Each row below is a small network's average activation on inputs in which a field has the value named, seen along a few directions.
Related values have similar rows: they may be neighbours, one step apart, or belong to one group.
Strong random noise was added to every row along 7 fixed directions; ignore it. To show where, here is one row again and again, with new noise each time:
355  383  -41  1  99  -36  116  -124  -139  11  74  -73  299  -63  -26  7  -348  -331
270  -302  -178  200  -210  -138  9  221  -602  42  -272  708  -598  308  60  23  5  -525
-438  -109  -48  488  -437  160  32  94  58  33  -199  200  62  -95  -310  -533  144  151
-403  -588  119  882  40  -85  -54  -139  -266  398  -109  -124  -317  255  -191  47  345  59
45  -35  44  150  167  -157  -19  -155  -210  75  66  -125  -150  25  122  79  215  -45
270  264  -27  71  93  -39  201  -26  -189  73  20  188  128  8  -146  39  -212  -276
309  81  -42  -146  -358  -477  35  192  -430  -198  -129  428  -35  64  55  -67  -216  -214
-372  529  -28  -105  -97  -506  311  -104  -133  -256  254  232  116  -358  -409  -284  465  666
-419  -152  98  116  -284  141  -164  35  272  -93  -106  -141  -10  -223  166  -487  487  363


Values of Gosi:
e4: -101  401  -370  -433  16  -68  92  -184  -142  -289  102  429  -342  -178  136  -223  349  27
e7: 8  -42  -81  -304  -50  235  -209  -28  332  -160  95  -391  368  -113  196  -41  -376  -46
e11: -566  134  -156  -235  172  -10  127  -261  134  -331  242  29  -206  -238  -93  -297  561  654
e6: -349  -150  -18  -269  -835  4  -220  370  228  -311  -394  390  -78  -257  166  -633  135  142
e12: -258  -1  66  -16  -40  252  -99  -80  432  -61  -168  -299  156  -179  211  -294  191  80
e10: -91  26  -154  136  89  -396  -162  -97  -368  -93  237  -333  -183  88  -99  198  149  316
e2: -183  -25  -102  -384  -178  -162  -10  29  148  -219  -87  186  -111  -83  127  -159  154  196
e1: -213  -225  -131  569  36  -16  161  -123  -235  362  82  172  -1  260  -641  322  -458  -101
e13: 5  413  -376  -692  -429  -261  -93  224  -153  -655  114  410  -206  -211  10  -194  117  286
e5: 472  275  107  -337  123  1  -58  -48  68  -113  61  -259  218  -133  367  43  -244  -280
e9: -177  -513  215  329  -320  431  -366  122  424  184  -269  -404  113  12  272  -261  39  -19
e14: 3  522  -79  -231  210  500  192  96  269  17  204  198  50  -191  -383  -2  79  213
e16: -89  -440  -74  127  -21  165  -32  32  118  72  -119  -99  -107  311  168  54  -82  -113
e8: 52  -294  36  -9  -504  446  -39  615  184  108  -403  761  -275  53  -44  -333  -24  -183
e15: -150  -29  -124  93  206  -459  386  -145  -392  34  144  323  -184  196  -486  285  103  116
e3: 252  -413  252  183  -363  -496  -384  187  -321  -102  -237  -312  15  247  304  165  -400  -70
e17: 13  -3  39  -186  -534  -193  -7  499  67  -181  -116  392  353  26  -385  30  -393  227
The values of Gosi form a ring.
Q: Which values are neighbours of e4? Give them in the order they are listed.
A: e12, e2
Q: Which values are neighbours of e10? Give them in the order they are listed.
A: e14, e17
Q: Which values are neighbours of e16? Give them in the order they are listed.
A: e11, e15
Q: Which values are neighbours of e1? Give them in the order they are listed.
A: e7, e13

Values of Dasa:
n4: -229  8  329  237  189  -108  397  -87  243  321  -53  -40  530  -2  -392  98  -91  233
n5: -81  -171  -130  68  -511  437  -176  289  318  -10  -248  142  164  43  -25  -368  -430  -151
n2: -151  -101  12  -20  -55  -51  294  78  -102  80  -155  561  -278  19  -168  -98  390  84
n15: 55  107  213  99  -14  -234  176  185  -132  154  17  283  20  71  -261  136  20  113
n10: 68  -80  -223  -33  -21  134  -95  57  -146  6  18  110  -309  91  -117  48  17  -79
n12: -166  37  -193  -224  -128  -80  -159  -104  8  -274  124  -149  -13  -36  120  -125  80  226
n17: -148  -59  172  306  -186  230  -41  217  162  53  -97  -38  148  -31  -318  -180  -107  132
n9: 2  -88  -242  220  142  -92  63  -164  -330  40  17  -37  -29  215  -158  224  -279  -308
n11: -80  -533  212  -118  78  -397  -21  57  -74  93  -112  170  -312  200  254  260  198  100
n14: 486  389  123  -194  -23  -119  174  82  -103  -9  -76  205  275  -22  -26  140  -372  -295
n7: 83  338  4  52  254  488  312  50  203  270  15  351  -23  -87  -227  -132  2  -254
n8: -16  -513  24  378  -71  352  -175  -36  125  209  -162  -249  137  271  73  92  -420  -378
n16: 29  -10  -57  -25  -19  78  55  219  38  -11  23  335  -118  -5  -174  44  94  175
n6: 286  123  269  -124  -56  259  -222  34  399  -94  -52  -492  480  -202  324  -88  -97  -30
n1: 119  -476  50  -142  -9  -342  85  250  -287  5  -162  510  -435  377  95  298  -20  -114
n3: 1  283  -146  -273  -191  -300  -251  -210  -149  -340  89  -256  32  -277  453  -317  40  -90
n13: -263  537  -34  -145  459  -322  110  -304  -16  -198  529  -428  -63  -384  -116  180  747  797
The values of Dasa form a ring.
Q: Which values are neighbours of n3? Give them in the order they are listed.
A: n2, n7
Q: Which values are neighbours of n17? Give them in the order they are listed.
A: n6, n13
Q: Which values are neighbours of n5? Give them in the order they are listed.
A: n10, n12
Q: Which values are neighbours of n1? Give them in the order they are listed.
A: n9, n11
